Each row below holds a small network's activations on one input, seen along a few directions.
Each table varies a few parts of the input and shows all the possible inputs, shuffled.
Descriptions start from the smaller parts, as in this example, which fits no table here: line(6) and (point or line(9) or (values(2) and ring(8))).
Shared parts are said once, and a part with two or three values counts as separate values.

Other details of the inputs shift rows strongly along two fixed directions, in all tables alike. That doesn't count.

Rows:
row 1: [  1   4  -7  -9  -4  -3   1   7   7   7 -10  14   3]
row 2: [  2   5   4   7   7  -3  -3  -4  -6   9  14  -7 -13]
row 3: [-12  -8  -5  10   9   6   8  -1  -1  -6  -4  -7   3]
row 4: [  8   6   3  -5 -28  11  -5   1  18 -23 -14  27  -8]
row 5: [  7   4   1 -12 -28  11  -3 -13  24 -12 -10  30   1]
row 6: [  3  16   9 -30 -17 -38 -10  15  15  19 -31  23 -10]
row 7: [ -5  -1   8   4  14   7  -3  -2 -14   5  12  -7  -3]
row 8: [ -5  -4   2  18  17  18   2  -3  -9 -16  18 -13  -7]
row 9: [-12   9   5 -16  25 -45  -8  30  -7  20 -21  -7  -7]
row 10: [  4   2  -5   6  -1  20   4  -7   5 -13   9   8   6]
row 11: [ -4  -9  -4  23   2  33   9 -16   2 -29  13  -5   5]
row 12: [ -6  20   7 -37   0 -59  -4  35   4  28 -45  13  -3]
row 13: [ -7  -7  -2   7  12   9   1  -5 -11  13   8  -6   4]
row 14: [  7   9  -3 -33 -15 -34 -12  22  18  18 -28  22   9]
row 15: [ 12  14  -1  -3 -13  -6  -4   9   3   4  -3  12  -8]
row 16: [ 17  -1  -7   8 -34  23   3 -12  17 -13   4  12   7]
row 17: [ 19   8  -1  -6 -42   6  -4   0  15  -7  -6  20  -4]
row 18: [ -5  -8   1   5   7   1   4 -13  -1   8  11 -19   5]
row 19: [  3   1   1  22  -5  34  13 -15  -5 -20  20  -8  -4]
row 20: [-12   4   4   0  31  -8   5   9 -16   8   7 -19  -2]
row 21: [  8  -8  -7  11  -8  15  -5  -4   8 -12  11  -1   5]
row 22: [ 15   3   0  -4 -39   4  -9   2  17 -14  -9  20  -6]
row 23: [-21  -6   0   1  41 -10   2   9 -10   0   0 -19   8]
row 24: [-14  -5   9   1  19 -17   1   4 -23  22   6 -31   2]
row 25: [-10  -5   2   4  23 -15  -5  11 -15   8  10 -27  -3]
row 26: [-13  -1   0   4  20   3  13  -2  -7  -3   0 -14  11]
row 27: [ 12   5  -1 -14 -24  11  -9 -10  24  -9  -4  34  -1]
row 28: [-10  -4   7   0  23 -16  -6   7 -24  25  13 -28   0]
row 29: [ 12 -13  -6   1  21   0   5 -16 -19  -5  12  -4   1]
row 30: [ 10  -6  -3   5 -10  13  -6 -15   9   1  18   0   1]
row 31: [ -3   3  -5  -8  -7  -4   7   5   7   5 -16  10   5]
row 32: [  5   2   0  19 -11  12   3  -3   1 -15   5  -1 -10]
row 33: [ -9 -11  -1  19   7  22  10 -15 -13   4  13 -14   5]
row 34: [-11  -6  -6   3  17  -3   1   7  -2   2  -3  -4   2]
row 35: [ -7  -1  10   4   5   8   3  -4 -11   2   3  -6  -2]
row 36: [  5  -8  -1 -21  14 -26   5  -5 -11   3 -20   5   5]
row 37: [  5   2  -1   4   0  -1  -2   3  -8   6  15 -13  -3]
row 38: [ 13  -6  -6  10 -31  21  -2 -10  19 -21   1  12   4]
Each input here is: values(2) and (point or (values(3) and ring(6))).
Question: The inputs of row 4 and row 8 match in every part but the values(2) part. If row 38 is changed in the same way as row 4 into row 8, which row does it become?
Answer: row 21
Question: Which other rows does row 20 become when the values(2) part takes its other values? List them by row number.
Answer: row 19
Question: Which other rows does row 7 become when the ring(6) part takes its other values? List them by row number.
Answer: row 2, row 13, row 27, row 28, row 30
Question: A walk changes only the ring(6) part. It starts at row 17 and steps to row 16. List the rest of the walk in order.
Answer: row 31, row 26, row 19, row 12
Question: Which other rows does row 30 become when the values(2) part takes its other values? List them by row number.
Answer: row 18
